Each row below holds a small network's activations on one input, seen along a few directions.
Each table varies a few parts of the input and shows all the possible inputs, shuffled.
A made-up example of a description, with smaller parts first: one of 6 places along a line, together with either a single point or one of 9 places along a line or (one of 3 separate values, together with one of 8 places around a ring).
Shared parts are said once, and a part with two or three values counts as separate values.
In the rows, 128 means zero.

Other details of the inputs vary at random and push rows far along two fixed directions, the same in every table; ignore that.
These rows show it; all are for the same input, with only those details redrawn:
[133 111 127 106 143 115 129 122 106 131 149 123 115 140 109]
[110 141 101 136 131 155 86 128 126 136 93 135 168 157 109]
[144 79 59 141 138 138 79 118 107 159 108 78 113 200 167]

Table:
x1: [129 108 122 105 144 114 128 119 111 131 146 128 111 135 111]
x2: [147 180 126 147 179 191 196 82 151 119 154 107 62 147 145]
x3: [141 117 130 135 118 108 156 133 133 129 139 110 116 105 143]
x4: [139 113 116 130 131 112 158 129 126 125 136 106 109 125 102]
x5: [133 113 140 105 130 112 129 127 118 135 147 131 119 119 153]
x6: [136 117 126 128 115 108 153 127 136 127 137 112 111 100 146]
x7: [99 180 182 103 130 124 130 139 135 104 134 187 168 100 70]
x8: [140 119 128 131 125 103 152 135 135 121 136 112 106 129 121]
x9: [114 150 99 152 110 145 109 138 155 125 74 123 153 147 126]
x10: [134 110 141 113 136 111 126 128 118 138 149 130 120 113 150]
x11: [138 122 129 127 121 104 151 132 132 120 136 108 105 129 121]
x12: [106 175 200 119 113 139 130 140 132 105 141 192 172 77 103]
x13: [137 109 153 123 120 121 123 127 118 128 155 140 113 115 163]
x14: [138 116 129 133 120 109 154 131 134 130 136 109 113 99 143]
x15: [141 114 142 142 105 118 150 130 134 120 141 119 106 101 157]
x16: [99 171 169 105 140 132 138 135 129 109 134 184 171 96 51]
x17: [135 114 139 112 141 105 125 132 118 130 150 133 114 142 128]
x18: [116 139 128 149 108 163 81 135 136 133 95 150 165 138 166]
x19: [121 207 109 158 182 234 122 85 152 134 110 142 123 179 152]
x20: [133 113 112 123 128 112 155 123 128 124 133 107 103 121 104]
x21: [131 115 137 103 137 107 125 130 120 128 145 134 108 142 132]
x22: [133 112 138 110 143 106 123 130 119 130 147 132 110 137 129]
x23: [143 74 58 143 144 137 79 119 110 161 106 81 111 194 167]
x24: [110 142 101 135 131 155 87 128 126 136 93 135 168 157 109]
x25: [115 141 114 145 122 150 84 135 136 143 96 141 175 138 151]
x26: [140 120 131 130 115 108 154 130 130 128 139 106 115 106 143]
x27: [142 109 157 129 123 120 125 133 115 130 158 138 118 120 161]
x28: [137 116 116 125 127 113 156 126 123 124 135 102 107 126 102]
x29: [115 146 99 159 115 144 107 139 155 128 77 122 154 142 123]
x30: [120 145 116 168 93 161 109 139 152 125 81 129 158 125 160]
x31: [143 112 145 146 110 119 151 134 132 123 140 117 107 101 155]
x32: [108 139 99 130 131 156 88 128 130 136 87 139 163 156 113]
x33: [135 119 124 125 122 103 150 130 137 120 134 114 101 123 124]
x34: [130 114 134 106 138 105 123 126 121 128 147 135 108 137 131]
x35: [101 178 185 106 123 128 134 137 134 112 137 185 178 76 91]
x36: [118 136 128 157 113 162 80 136 136 137 98 148 167 133 163]
x37: [146 114 146 148 108 118 153 136 131 122 144 117 111 107 155]
x38: [101 174 158 122 126 130 163 137 146 103 117 163 160 76 44]
x39: [132 112 137 109 131 110 126 124 119 136 150 132 118 114 152]
x40: [115 148 100 155 103 151 112 136 154 133 77 121 163 124 149]
x41: [135 114 115 120 127 114 158 126 127 123 130 106 103 125 106]
x42: [122 147 118 174 93 159 107 138 148 126 86 125 162 126 156]
Changing only one part turns x23 into x38. The same change can be made to x18. Which row results?
> x30
What do these inputs look like to the network?
> one of 2 separate values, together with either a single point or (one of 4 places along a line, together with one of 5 places around a ring)
Which other rows does x6 become when the place on the line of 4 takes its other values? List them by row number.
> x15, x20, x33
Which other rows does x39 become when the place on the ring of 5 takes its other values? List them by row number.
> x5, x10, x25, x35
Which other rows does x19 become when the choice among 2 separate values takes its other values? List them by row number.
> x2
